Each row below holds a small network's activations on one input, seen along a few directions.
Each table varies a few parts of the input and shows all the possible inputs, shuffled.
A made-up example of a description, with smaller parts first: one of 4 places along a line, together with either a single point or one of 11 places around a ring or (one of 3 separate values, together with one of 5 places around a ring).
Shared parts are said once, and a part with two or three values counts as separate values.

Other details of the inputs vary at random and push rows far along two fixed directions, the same in every table; ignore that.

Table:
x1: [ 16  25  45  -5  10  20  28 -53 -13   5 -71 -26 -53]
x2: [ -3  12 -14 -17  15   7   3  31  -1 -21  25  18   4]
x3: [-34 -89   0  41 -69  -6 -51 -24   3  61 -31  -9  31]
x4: [-29 -59  18  45 -77 -29 -59 -19  28  62 -51   5  39]
x5: [ 13  14 -14  19  20 -19   7  21 -14  -1  25   6  10]
x6: [  4  28 -17  21  36 -32  -3  39 -20  -4  66  16  23]
x7: [ -5 -18 -20   5 -12 -12 -21  42  21   4  36   3  13]
x8: [-23 -21 -27   3 -15  -4 -23  37  13   3  45  18  29]
x9: [-15 -25 -23   3 -15  -7 -23  37  16   1  37  12  24]
x10: [ 34  81 -18   7  75 -18  55  30 -17 -48  54  18 -16]
x11: [  4  21  -8  15  23 -18   3  17 -16   1  28   1  13]
x12: [-21 -61 -38  48 -30 -40 -50  22   5  32  54   6  72]
x13: [-21   5  -8  -5  22   6  -2  25   5 -22  35  28   0]
x14: [  1   1  22 -36 -24  46  12 -31  -4   0 -65 -10 -33]
x15: [  3  21  -9  13  32 -28  12   0  -4 -10  35  -4  16]
x16: [-12 -28   3 -16 -34  22 -14 -21  12   8 -22  -8   2]
x17: [  8  52 -31  18  50 -19  31  30 -19 -33  68  29  15]
x18: [-22 -48 -29  49 -30 -42 -50  36   8  46  54  -5  59]
x19: [ 34  47  28 -21  18  31  52 -48 -29 -20 -71 -14 -47]
x20: [-16 -34  16 -10 -22  19 -13  -7  12   6 -30  -2 -15]
x21: [ 40  49  36 -24  17  34  54 -51 -35 -19 -71 -12 -54]
x22: [ 17   7  29  -3 -11  13  13 -54  -7  14 -57 -36 -21]
x23: [ -9   8 -25  -6  22 -12 -11  56  -3 -21  66  33  22]
x24: [-10 -59   9  18 -67  11 -34 -37 -15  56 -55 -17  11]
x25: [-14 -61   2  -7 -56  12 -36 -18  20  27 -30 -19  15]
x26: [-32 -56 -18  13 -35 -23 -66  52  16  36  51   6  44]
x27: [ -8 -44  14 -24 -42  23  -9 -39  17  14 -57 -25  -9]
x28: [ -4  -1  44 -27  -7  33   5 -32  10   3 -64 -21 -49]
x29: [  7  51 -30  16  56 -22  26  19 -17 -38  73  28  23]
x30: [  0  94   4  -8  72 -21  30  47  21 -61  49  65  -3]
x31: [ -5  18  -5 -13  21  -6  -5  22  13 -19  40   1   6]
x32: [ 13  20  37 -40 -13  37  21 -34   8   0 -68 -30 -53]
x33: [ 34  46  37 -50  13  47  46 -33  -6 -24 -76 -21 -71]
x34: [  5 -23  19 -29 -28  22   3 -36  19   9 -58 -30 -28]
x35: [ -4 -61  -2  25 -46 -17 -26 -30  10  43 -28 -29  22]
x36: [-25 -82  -9  34 -76  -4 -52 -17  -5  64 -31 -13  43]
x37: [ 31   6  30  -5 -14  17  17 -41 -21  17 -68 -24 -39]
x38: [ 23  42  46 -42  27  42  45 -35   3 -30 -70 -13 -80]
x39: [-33 -59 -43  42 -26 -38 -42  14   5  29  54  10  70]
x40: [-10 -51 -33  47 -24 -42 -45  24  10  33  50  -2  59]
x41: [ 26  16  39  -3   5  21  34 -51 -13   0 -77 -22 -57]
x42: [ 14  71 -12  12  86 -17  49  26 -23 -57  59  35 -12]
x43: [ 22  47  35 -53  11  55  43 -40 -19 -28 -66  -2 -63]
x44: [ 25  78 -23   7  75 -17  55  29 -23 -52  61  28  -2]
x45: [ -3  12 -37  24  40 -37   9  25  -7 -23  72  21  40]
x46: [-19 -91  -2   9 -77  -1 -62  -6  34  53 -23 -27  27]
x47: [  1  -2  31 -40 -13  28  12 -44  13   1 -60 -32 -35]
x48: [  1  67 -24 -28  74  -2  43  28   0 -68  69  36  -5]
x49: [ -6  20  -4 -16  18   2  -3  34   3 -12  26   6  -1]
x50: [  1  15 -21  -5  27 -15  -9  58   3 -17  64  25   9]
Description of these inputs: one of 2 separate values, together with either a single point or (one of 4 places along a line, together with either a single point or one of 5 places along a line).
Changing only the choice among 2 separate values turns x5 into x33. The same change can be made to x6. Which row results?
> x26
A walk changes only the place on the line of 5. It starts at x48 and steps to x16. List the rest of the walk in order.
> x8, x14, x43
Change only the choice among 2 separate values in x18. List by row number the other rows that result.
> x32
Change only the choice among 2 separate values in x24. List by row number the other rows that result.
> x43
Change only the place on the line of 4 in x25. List by row number the other rows that result.
> x16, x31, x46
